These are the activations of a small neural network, seen along a few directions. Each row is one input.
In each table, some parts of the input vary, and every possible input appears once, in random order.
A made-up example of a description, with smaller parts first: one of 2 separate values, together with either a single point or one of 9 places around a ring or (one of 4 places along a line, together with one of 5 places around a ring).
Shared parts are said once, and a part with two or three values counts as separate values.
(in the rows, 128 means zero)

Other details of the inputs shift rows strongly along two fixed directions, in all tables alike. That doesn't count.
To show where, the next rows are all for the same input, with only those details redrawn:
[121 132  90 187 120 200 165 145 147  67 101 196 172 159]
[160 197 152 123 110  63 133 105  73 164 110 141 173 143]
[124 125 158 110 162  85 107 131 119 185 156 133  95 119]
[115 114 156 113 166  98 104 136 131 180 161 137  86 117]
[121 130  93 185 120 197 166 144 145  71 103 195 169 158]
[113 115 101 175 137 191 153 148 153  87 118 188 145 149]
[145 172 147 128 123  85 130 115  95 158 120 146 153 137]
[123 130  93 186 120 197 168 144 143  71 102 195 170 158]

Rows:
R1: [112  89 130  39 112 108  95 124 112 184 152  61  66 121]
R2: [191 214 124 135  85  65 129  84  67 113 101  92 215 148]
R3: [116  57  81 200 167 215 125 157 180  52 134 164 128 147]
R4: [156 193 144 100 120  58 124 119  82 165 118  97 144 151]
R5: [106 110 134 115 128 147 146 146 159 126 122 125  90 120]
R6: [122  90 134 136 193 126  89 144 140 155 169 130  87 133]
R7: [144 171 147 139  83 112 168 108 102 129  88 161 173 127]
R8: [118  93 139  98 207  99  68 153 144 176 182  77  47 135]
R9: [143 196 130 116  99 101 143 109 104 135 119 124 169 139]
R10: [133  95 169 112 155  75  89 123 124 161 148  94  93  87]
R11: [ 95  57 104 101 102 187 126 130 138 135 138 128  96 124]
R12: [114 110  93  84  63 180 138 113 123 120 125 106 133 123]
R13: [ 99  75 176  99 162  93 101 129 152 177 156 112  61  63]
R14: [105  94 116 125 178 160  97 143 170 129 177 116  81 127]
R15: [143 162 126 132  86 119 158 116 113  94  79 113 165 121]
R16: [120 123 137 134 152 123 122 137 131 149 142 152 116 131]
R17: [150 121  68 186 132 186 139 147 140  37  99 128 170 174]
R18: [141 195 163  90  74  75 152  93 103 160 111 111 154 106]
R19: [111  79 124 132 138 161 118 136 172  94 148 103  97  92]
R20: [115  66 127 125 163 142 102 155 165 105 145  87  74 105]
R21: [156 208 156 105  57  67 154  78  85 132  89 100 189  97]
The inputs of R16 and R9 match in every part but one. If R6 is changed in the same way as R16 into R9, which row does it become? -> R14
What do these inputs look like to the network? -> one of 3 separate values, together with either a single point or one of 6 places around a ring
Which other rows does R15 become when the choice among 3 separate values takes its other values? List them by row number. -> R13, R21
Which other rows does R19 become when the choice among 3 separate values takes its other values? List them by row number. -> R10, R20

Rows:
R22: [131 154  90 155  77 189 172 123 139  61  94 147 182 146]
R23: [141 145 127 137  85 131 152 114 108 109  91 140 167 127]
R24: [160 172 148  96  94  63 119  93  69 155 104  85 160 125]
R25: [131 120 168 114 174  66  87 121 126 178 162 104  90 101]
R26: [ 71  36 127  87 179 170  89 157 181 159 189 108  24  99]
R27: [128 139 171  94 154  67 109 126 117 199 158 119  90 120]
R28: [ 83  61 124 111 148 180 127 155 185 135 159 137  58 109]
R29: [132 147 108 166 132 156 149 140 149  83 117 150 153 145]
R30: [139 146 105 160  79 165 174 125 125  69  78 152 181 138]
R31: [128 117 143 112 126 110 116 115 130 136 134 102 118 101]
R32: [128  73 110 122 127 142 109 132 139 124 152 102 105 133]
R33: [145 148 169 118 139  58 113 114  93 176 128 123 127 118]
R34: [172 224 158  85  65  36 131  75  50 173 107  93 188 124]
R35: [127 144 132 110  91 125 143 116 110 142 117 138 142 125]
R36: [143 155 103 159  84 161 165 120 129  60  87 131 186 132]
R37: [140 143 161 124 143  75 121 127 110 158 128 125 121 120]
R38: [121 123 140 103 119 112 132 129 134 146 130 116 104 114]
R39: [132 143 156  90 162  71  94 128 113 194 159  99  91 132]
R40: [131 126 162  65 133  61  89 107  92 202 149  79  95 101]
R41: [120 129 110 112 110 152 135 128 131 120 123 114 124 139]
R42: [ 90  70 161  94 209 105  73 148 169 200 210 113  26  92]
R43: [127 119 118 143 149 140 119 132 122 128 129 145 133 140]
R44: [132 118 122 147 153 135 117 134 125 117 124 134 130 139]
R45: [130 121 143  91 134  91 106 123 117 155 136  79  99 112]
R46: [ 85  64 105 136 150 202 131 160 201  85 150 127  79 110]
R47: [132 133 114 169 133 151 138 124 135 100 121 164 161 134]
R48: [169 210 141  89  78  50 132  92  61 155  96  80 173 142]
R49: [122 138  91 181 107 197 173 139 137  73  98 197 178 160]
R50: [ 90  63 118 128 198 166 101 172 187 129 170 126  52 127]
R51: [137 150 106 181 102 164 165 125 115  86  88 186 193 152]
R52: [148 102  93 169 128 165 126 141 131  86 128 147 151 165]
R53: [160 186 155 101  70  64 139  88  63 165  96 120 178 120]
R54: [130 121 103 165 144 165 137 147 141  82 111 143 142 150]
R55: [135 140 135 120 101 119 129 107 115 127 119 123 152 113]
R56: [130 128  93 196 132 193 158 147 160  44 104 167 165 145]
R57: [125 134 115 135 144 143 123 135 122 131 136 144 131 149]
R58: [ 84  60 112 156 177 198 134 174 199  97 151 167  74 128]
R59: [136 158 127 142 133 126 134 129 133 122 132 139 144 141]
The inputs of R42 and R34 match in every part but one. If R49 is changed in the same way as R42 into R34, which row does it become? -> R35
What do these inputs look like to the network? -> one of 2 separate values, together with either a single point or (one of 3 separate values, together with one of 6 places around a ring)
Which other rows does R45 become when the place on the ring of 6 takes its other values? List them by row number. -> R24, R26, R40, R41, R48
Start at R31 and move only the place on the ring of 6, one step at a time. The first step leads to R36. Which rows follow, in order? -> R46, R22, R34, R55
